Each row below holds a small network's activations on one input, seen along a few directions.
Each table varies a few parts of the input and shows all the possible inputs, shuffled.
Descriptions start from the smaller parts, as in this example, which fits no table here: ring(8) and (point or (values(2) and line(4)) or line(11)).
Shared parts are said once, and a part with two or three values counts as separate values.

Other details of the inputs shift rows strongly along two fixed directions, in all tables alike. That doesn't count.

A family of inputs:
x1: [-9, -5, 1, -4, -2, 2, -1, -3, 3, 4, 2, 2, -5]
x2: [0, -2, -4, 2, 6, -3, -2, -3, -7, -1, 5, -5, 2]
x3: [-3, -4, -2, -2, -2, 5, 0, -4, -1, 3, 0, -2, -7]
x4: [-1, -3, -7, -5, 1, -2, -3, 1, -2, -1, 5, -1, 8]
x5: [-1, -4, -4, -5, -3, 7, 1, -2, 1, 3, -1, -1, -7]
x6: [24, 7, 18, 18, -21, 2, 6, -10, -6, -11, -23, 33, 13]
x7: [-2, -1, -3, 5, -2, 3, -7, -6, -5, 3, 3, -3, -3]
x8: [-9, -6, 2, -1, 3, -3, 7, 1, 3, 3, -1, -1, -1]
x9: [-3, 0, -2, 6, -2, 3, -7, -6, -5, 3, 3, -3, -3]
x10: [-4, -5, 0, 2, 4, -1, 8, -1, 0, 2, -2, -4, -4]
x11: [54, 47, 47, -28, 8, -31, -1, 7, 70, 5, 15, -27, -17]
x12: [-8, -6, 0, -3, 1, -1, 7, 2, 4, 2, -1, -1, 0]
x13: [-9, 0, -2, -1, 6, -5, 1, 1, 2, -4, -1, -2, 3]
x14: [-2, 6, 8, -5, 2, 5, -2, 14, -1, 9, 5, 3, -12]
x15: [-1, -1, -4, 4, -3, 4, -7, -5, -4, 2, 3, -3, -2]
x16: [-6, -4, -2, -7, -4, 5, 0, -1, 4, 4, 2, 2, -3]
x17: [-5, -4, 0, -1, -1, 4, 1, -4, -1, 3, 0, -2, -8]
x18: [-2, -1, -4, -2, -6, 4, -9, -2, 1, 4, 4, 0, 2]
x19: [24, 11, 19, 25, -20, -1, -3, -13, -10, -9, -18, 29, 16]
x20: [-6, -1, -1, 2, -3, 1, -9, -4, -1, 4, 5, 0, 0]
x21: [1, 0, -6, 1, -5, 7, -7, -3, -3, 2, 1, -3, 0]
x22: [-3, 1, -7, 1, 5, -2, 2, 1, -1, -6, -3, -5, 0]
x23: [-6, -6, -1, -3, 0, -1, 7, 3, 4, 2, -1, 0, 0]
x24: [2, -2, -8, -1, 4, 1, -2, -1, -6, -2, 3, -5, 5]
x25: [-4, 1, -4, 2, 7, -4, 2, -1, -1, -5, -3, -5, -1]
x26: [0, -2, -5, 2, 5, -2, -2, -3, -7, -2, 5, -5, 3]
x27: [-8, -5, 0, -5, -3, 2, -1, -3, 3, 4, 2, 2, -5]
x28: [-5, 0, -7, -5, 2, -2, 2, 3, 4, -5, -2, -1, 4]
x29: [3, 9, 7, 1, 2, 6, -10, 15, -1, 8, 10, 1, -7]
x30: [-3, -6, -4, 0, 1, 2, 8, 1, 0, 1, -3, -3, -2]
x31: [-1, -6, -5, -2, 0, 3, 8, 2, 1, 1, -3, -3, -2]
x32: [-4, -6, -1, 1, 3, 0, 8, 0, 0, 2, -2, -4, -4]
x33: [0, 1, -10, -2, 3, 0, 2, 2, 0, -6, -5, -3, 2]
x34: [-5, -1, -1, 1, -4, 2, -9, -3, 0, 4, 5, 0, 1]
x35: [-6, 0, -5, -4, 3, -3, 2, 3, 3, -5, -2, -2, 4]
x36: [-3, -6, -2, 0, 2, 0, 8, 1, 0, 1, -3, -3, -4]
x37: [-2, -3, -5, -3, 2, -2, -3, 0, -3, -1, 5, -1, 8]
x38: [-1, 9, 4, -3, 7, -2, 0, 19, -2, -3, 3, -2, -5]
x39: [-4, -3, -1, -1, 5, -5, -3, -2, -3, 0, 6, -2, 6]
x40: [-2, -4, -3, -3, -2, 6, 1, -3, 0, 3, -1, -1, -6]
x41: [-5, -6, -3, -4, -1, 0, 8, 4, 4, 2, -1, 0, 1]
x42: [-3, 1, -5, 1, 6, -4, 2, 0, 0, -5, -3, -5, -1]
x43: [-6, -4, 0, 0, 0, 4, 0, -5, -2, 3, 0, -2, -8]
x44: [-10, -5, 1, -3, -1, 2, 0, -4, 1, 5, 2, 2, -5]
x45: [34, 9, 10, 20, -14, -1, 3, -8, -13, -16, -21, 25, 20]
x46: [6, 7, 6, -3, 8, 0, -5, 17, -4, 2, 12, -2, -2]
x47: [-3, -3, -4, -2, 3, -3, -3, -1, -3, -1, 6, -1, 7]
x48: [0, -1, -5, 3, -4, 6, -8, -4, -4, 2, 2, -3, -1]
x49: [-3, -3, -3, -2, 4, -4, -3, -1, -3, 0, 6, -2, 6]
x50: [1, -2, -6, 1, 4, 0, -2, -2, -7, -2, 4, -5, 4]
x51: [-8, 0, -4, -2, 4, -4, 2, 2, 3, -5, -1, -2, 3]
x52: [-4, -1, -2, 0, -5, 3, -9, -3, 1, 4, 4, 0, 2]
x53: [-8, -6, 1, -2, 2, -2, 7, 1, 3, 3, -1, -1, 0]
x54: [28, 13, 11, 21, -12, -1, 8, -7, -8, -20, -27, 24, 17]
x55: [-1, 5, 9, -4, 3, 0, 6, 18, -2, 6, 2, -1, -8]
Description of these inputs: ring(5) and (point or (values(2) and line(5))).
- Changing only the ring(5) part turns x6 into x23. The same change can be made to x17. Which row results? => x32
- Changing only the ring(5) part turns x13 into x8. The same change can be made to x25. Which row results? => x10
- List by row number the other rows that have the ring(5) part in common with x15. => x7, x9, x18, x19, x20, x21, x29, x34, x48, x52
- Change only the line(5) part in x17. List by row number the other rows that result. => x3, x5, x40, x43
- Change only the ring(5) part in x14. List by row number the other rows that result. => x29, x38, x46, x55

A family of inputs:
x56: [23, 15, 14, -13, 5, -9, 14, 5, 32, 0, -3, -17, -14]
x57: [-68, -47, -54, 26, 4, 19, 12, 5, -74, -18, -20, 27, 32]
x58: [21, 20, 25, -6, 1, -9, -14, 6, 22, 12, 18, -8, -8]
x59: [25, 12, 13, -10, 9, -19, 11, -7, 32, -2, 1, -20, -6]
x60: [-60, -30, -51, -25, 29, 2, -4, 10, -9, 2, 24, -34, -1]
x61: [19, 18, 29, -7, 0, -4, -8, 7, 20, 15, 13, -6, -21]
x62: [-80, -44, -30, -32, 2, 14, -7, 2, 8, 29, 32, -14, -15]
x63: [25, -1, 11, 46, -31, 11, -4, -29, -39, -16, -34, 46, 26]
x64: [-66, -49, -50, 32, -12, 37, -5, -12, -76, 0, -15, 26, 8]
x65: [22, 14, 15, -11, 6, -12, 15, 4, 32, 1, -3, -17, -15]
x66: [23, 21, 20, -7, 1, -12, -18, -6, 24, 7, 19, -12, -4]
x67: [27, -3, 2, 37, -19, 1, 17, -20, -28, -29, -45, 40, 31]
x68: [21, 20, 28, -9, -1, -2, -8, 8, 21, 14, 14, -7, -20]
x69: [19, 17, 22, -13, 11, -14, 15, 14, 27, 0, 0, -11, -13]
x70: [26, 23, 19, -13, -3, -3, -17, 12, 22, 10, 18, -7, -6]
x71: [22, 18, 19, -17, 9, -11, 13, 17, 27, -1, 0, -11, -12]
x72: [17, 16, 23, -12, 12, -16, 17, 13, 27, 1, 0, -11, -13]
x73: [22, 6, 15, 45, -29, 9, -4, -10, -42, -17, -30, 57, 32]
x74: [24, 2, 12, 43, -34, 19, 0, -17, -38, -14, -38, 50, 17]
x75: [27, 17, 18, -8, -5, -5, -15, -12, 24, 11, 14, -16, -12]
x76: [20, 18, 18, -13, 12, -20, 8, 14, 28, -2, 5, -14, 0]
x77: [17, 1, 10, 40, -14, -5, 19, -3, -33, -28, -41, 47, 37]
x78: [23, 20, 25, -11, -3, 0, -9, 10, 20, 14, 14, -6, -20]
x79: [26, 13, 12, -12, 8, -17, 10, -6, 32, -3, 1, -20, -5]
x80: [21, 18, 14, -11, 13, -25, 5, 0, 31, -6, 6, -17, 3]
x81: [-55, -34, -52, -25, 25, 8, 2, 3, -6, 7, 20, -38, -10]
x82: [25, 22, 19, -9, 0, -10, -19, -5, 24, 7, 19, -12, -3]
x83: [-70, -54, -56, 29, 3, 24, 20, -7, -69, -13, -27, 21, 14]
x84: [26, 23, 16, -11, -2, -8, -21, -3, 24, 6, 18, -11, -3]
x85: [25, 1, 5, 36, -22, 7, 22, -9, -26, -26, -48, 43, 22]
x86: [20, 1, 11, 35, -17, 4, 23, 1, -32, -26, -45, 49, 24]
x87: [22, 19, 13, -13, 12, -23, 3, 1, 31, -7, 5, -17, 3]
x88: [-52, -30, -46, -24, 13, 19, -22, -2, -11, 22, 35, -36, -18]
x89: [29, 17, 16, -11, -6, -3, -15, -10, 24, 11, 14, -16, -12]
x90: [-60, -26, -39, -21, 18, 15, -20, 15, -16, 22, 39, -28, -14]
x91: [28, 6, 5, 40, -31, 11, -11, -18, -39, -22, -29, 53, 37]
x92: [-60, -28, -38, -23, 17, 22, -15, 18, -17, 24, 34, -25, -25]
x93: [-56, -29, -42, -23, 11, 24, -16, 7, -12, 25, 31, -32, -28]
x94: [2, -10, 16, 25, -28, -4, 32, -18, -11, -22, -53, 61, 35]
x95: [-59, -29, -46, -25, 29, 6, 1, 23, -10, 7, 24, -30, -4]
x96: [22, 17, 24, -5, -5, 0, -9, -3, 25, 14, 9, -13, -22]
x97: [22, 18, 11, -14, 11, -21, 2, 3, 30, -8, 5, -17, 4]
- Changing only one part turns x80 into x66. The same change can be made to x71. Which row results? => x92
- Changing only one part turns x77 into x58. The same change can be made to x95. Which row results? => x70
- Describe the family of inputs behind these rows. => values(2) and (point or (line(4) and ring(5)))
- Change only the line(4) part in x79. List by row number the other rows that result. => x59, x67, x81
- Change only the line(4) part in x87. List by row number the other rows that result. => x60, x80, x97
- Change only the values(2) part in x69. List by row number the other rows that result. => x68
- Change only the values(2) part in x86. List by row number the other rows that result. => x78
- Start at x74 and move only the ring(5) part, one step at a time. The first step leads to x89. Which rows follow, in order? => x84, x90, x78
